These are the activations of a small neural network, seen along a few directions. Each row is one input.
In each table, some parts of the input vary, and every possible input appears once, in random order.
A made-up example of a description, with smaller parts first: one of 2 separate values, together with either a single point or one of 11 places along a line or (one of 4 places along a line, together with one of 5 places around a ring).
Shared parts are said once, and a part with two or three values counts as separate values.
In the rows, zero is written as 128.

Other details of the inputs vary at random and push rows far along three fixed directions, the same in every table; ignore that.

A family of inputs:
R1: [115 133 195 178 120 185  86  95 101 138 157]
R2: [124 135 120 147 137 132 128 173 126 173 133]
R3: [126 116  85 102 136  84 153 143 152 131  99]
R4: [117 119  76  75 132  68 151 107 138  97 106]
R5: [130 101  82 118 123 111 129 184 130 149  87]
R6: [127 132 164 143 132 121 108 116 121 110 153]
R7: [142 110 154 135 114 134 112 122 138  98  86]
R8: [137 152 172 152 126 168 104 130 112 178 162]
R9: [126 125 156 165 126 152 111 107 134 122 116]
R10: [127 112 108 154 134 152 127 221 135 182 136]
R11: [151 103 119 120  88 155 147  94 124  94  43]
R12: [173 110 118 124  95 153 150 102 144  97  35]
R13: [117 129 144 138 127 159 126 150 105 148 151]
R14: [132 141 118 103 140 111 139 107 123 106 167]
R15: [148  93 125 134 119 130 119 128 138  90  47]
R16: [113 118 115 121 138 126 139 165 117 139 147]
R17: [108 152 135 123 156  91 114 120 145 103 189]
R18: [145 125 178 181 124 178  93 126 126 141 120]
R19: [115 133 144 119 123 132 123 107 110 142 143]
R20: [141 163 183 131 107 165 130  36 116 119 109]
R21: [101 146 111  80 146  75 150  83 120  99 154]
R22: [123 133 147 128 124 160 121 134 110 140 152]
R23: [141 104 143 134  94 175 129 115 119 130  84]
R24: [132 122  97  99 122 105 133 126 129 117  96]
R25: [156  99 117 133 116 153 126 182 131 146  91]
R26: [109 134  93 100 143  81 137 121 116 125 166]
R27: [121 121 102 115 130  73 149 102 159  67  86]
R28: [110 143 175 174 143 154  99 107 122 143 186]
R29: [122 126 113 139 144 116 135 175 130 172 142]
R30: [124 140 108 112 151 111 137 161 140 137 170]
R31: [129 126 149 168 135 150 104 137 133 132 128]
R32: [145 132 160 170 104 181 114 115 113 175 118]
R33: [137 107 126 128 104 146 126 141 120 144  65]
R34: [133 139 129 134 144 138 134 164 128 148 156]
R35: [132  99 115 118 114 110 126 130 146  78  53]
R36: [117 137 103 125 147 110 144 139 134 138 186]
R37: [124 107 104 145 141 135 133 219 139 181 151]
R38: [118 171 119  77 148  89 149  52 141  80 191]
R39: [138 115  88  97 129  97 132 151 132 124  97]
R40: [112 147 171 127 133 126 102  85 120  96 172]
R41: [106 150 150 115 144 107 117  49 121  71 164]
R42: [112  92 115 164 147 127 103 208 125 154 135]
R43: [124 131 144 162 133 126 112 148 135 129 139]
R44: [149  90 100 111  96 134 155 111 133  94  38]
R45: [110 148 132 137 137 131 111 134  95 164 197]
R46: [109 130 130 138 143  90 131 119 143 110 158]
R47: [130 125 131 153 128 162 135 173 127 162 126]
R48: [141 101 125 135 103 126 133 111 163  85  30]
R49: [135 127 138 149 115 154 119 134 127 171 122]
R50: [112 149 106 133 150 120 136 149 127 147 201]
R51: [ 94 143 164 140 137 112 109  93 112 110 195]
R52: [114 127 153 168 147 138 106 130 132 143 170]
R53: [115 167 157  89 137 120 139  49 109  85 182]
R54: [112 169 139 113 149 121 143  92 126 115 193]
R55: [134 129 100  83 142  78 150 122 134 101 105]
R56: [154 106 148 134 100 178 124 143 119 135  74]
R57: [127 122  71  82 135  81 157 119 134  79 115]
R58: [122 103 168 175 109 171  92 162 118 151 116]
R59: [150 106 125 115  98 142 132 119 126 120  36]
R60: [102 150 108 103 161  89 157 120 138 119 194]
R61: [122 163 163  89 133 126 137  41 120  88 180]
R62: [122 163 148 116 132 127 128  78 126 130 157]
R63: [120 133  66  82 141  62 157 115 156 102 110]
R64: [138 113  95 120 119 129 147 144 150 123  89]
R65: [116 160 111 106 147  97 130 110 133 132 178]
R66: [135 133 161 145 114 169 112 132  98 159 116]
R67: [116 114  54 129 162  89 146 230 144 162 172]
R68: [125 134 120 111 138 115 120 152 117 147 146]
R69: [124 118  73 132 154 112 131 234 143 169 163]
R70: [146 131 181 157 102 206 100 126  99 161 143]
R71: [134 127 123 102 112 135 138  92 125  96 107]
R72: [145 106 106 130 114 128 137 143 145 149  76]
R73: [130 148 188 146 108 157 109  49 136  92 117]
R74: [129 137 174 129 115 127 114  60 120  78 121]
R75: [130 123 159 157 113 176 110 154  96 177 115]
R76: [159 106 113 114  92 137 138  97 123 103  27]
R77: [161 107 131 111 103 137 134 115 133 118  40]
R78: [119 133 211 188 104 190  85 104  94 146 153]
R79: [117 129  53 110 158  64 148 179 145 141 146]
R80: [139 138 105 110 124 118 153  92 141  95 112]
R81: [131 114 156 157 109 149 117 114 147 116  86]
R82: [122 115  98 153 158  88 115 227 145 144 151]
R83: [116 135 150 144 122 170 110 142 102 161 180]
R84: [154  89 116 121 121 111 131 117 150  75  33]
R85: [118 133 177 183 125 155 102 132 122 151 162]
R86: [154 111 108 119 112 127 129 137 120 127  74]
R87: [134 123 121 133 123 128 141 138 134 147  91]
R88: [159 124 136 152 102 164 123 123 124 151  75]
R89: [ 98 149 153 131 146 103 119  86 142 105 192]
R90: [131 123 109 115 121 126 148 115 146 118 115]
R91: [132 145  98 118 149  96 131 146 130 143 163]
R92: [142 148 162 150 126 160 116 132 114 167 136]
R93: [ 93 162 128  75 143  95 148  52 121  80 192]
R94: [126 134 104 109 139 115 147 140 146 120 133]
R95: [117 136 217 182 102 200  78  97 100 144 154]
R96: [112 104 101 133 141 131 127 219 120 171 157]
R97: [145 131 129  99 118 118 131  89 128 110 103]
R98: [117 145 120  97 158  99 143 134 122 113 183]
R99: [141 115 115 133 113 137 136 147 141 150  68]
R100: [106 140 101 104 151  96 151 133 144 124 174]
R101: [136 145 142 120 115 127 140  46 128 116 123]
R102: [115 117  85 137 157 111 144 227 139 169 159]
R103: [139 161 176 129 119 152 112  56  99 132 169]
R104: [148 101 117 138 107 155 141 147 145 142  81]
R105: [112 114 114 144 142 100 112 187 126 125 144]
R106: [121 160  93  73 153  60 147  81 146  95 162]
R107: [130 123  93  90 123  85 161  92 156 100  70]
R108: [154 106 112 125 110 146 134 149 121 121  84]
R109: [124 120  98 127 153 108 119 224 113 173 149]
R110: [131 127 152 140 120 170 123 147 104 144 130]
Description of these inputs: one of 10 places along a line, together with either one of 3 separate values or (one of 2 separate values, together with one of 4 places along a line).
Question: Changing only the place on the line of 10 turns R52 into R1. The same change can be made to R104. Which row results?
Answer: R83
Question: Changing only the place on the line of 10 turns R6 into R82. The same change can be made to R55. Which row results?
Answer: R92
Question: Changing only the place on the line of 10 turns R10 into R22. The same change can be made to R9. Which row results?
Answer: R41
Question: Change only the choice among 3 separate values in R85. List by row number the other rows that result.
Answer: R28, R81
Question: Which other rows agree with R16 in the place on the line of 10? List them by row number.
Answer: R4, R19, R21, R23, R26, R42, R44, R51, R58, R96
Question: Change only the choice among 3 separate values in R73. List by row number the other rows that result.
Answer: R31, R43
Question: A walk changes only the place on the line of 10. It starts at R60 and steps to R102. List the rest of the walk in order.
Answer: R47, R54, R34, R98, R53, R110, R13, R16
Question: Change only the choice among 2 separate values in R2. List by row number the other rows that result.
Answer: R47
Question: Change only the choice among 2 separate values in R99. List by row number the other rows that result.
Answer: R10
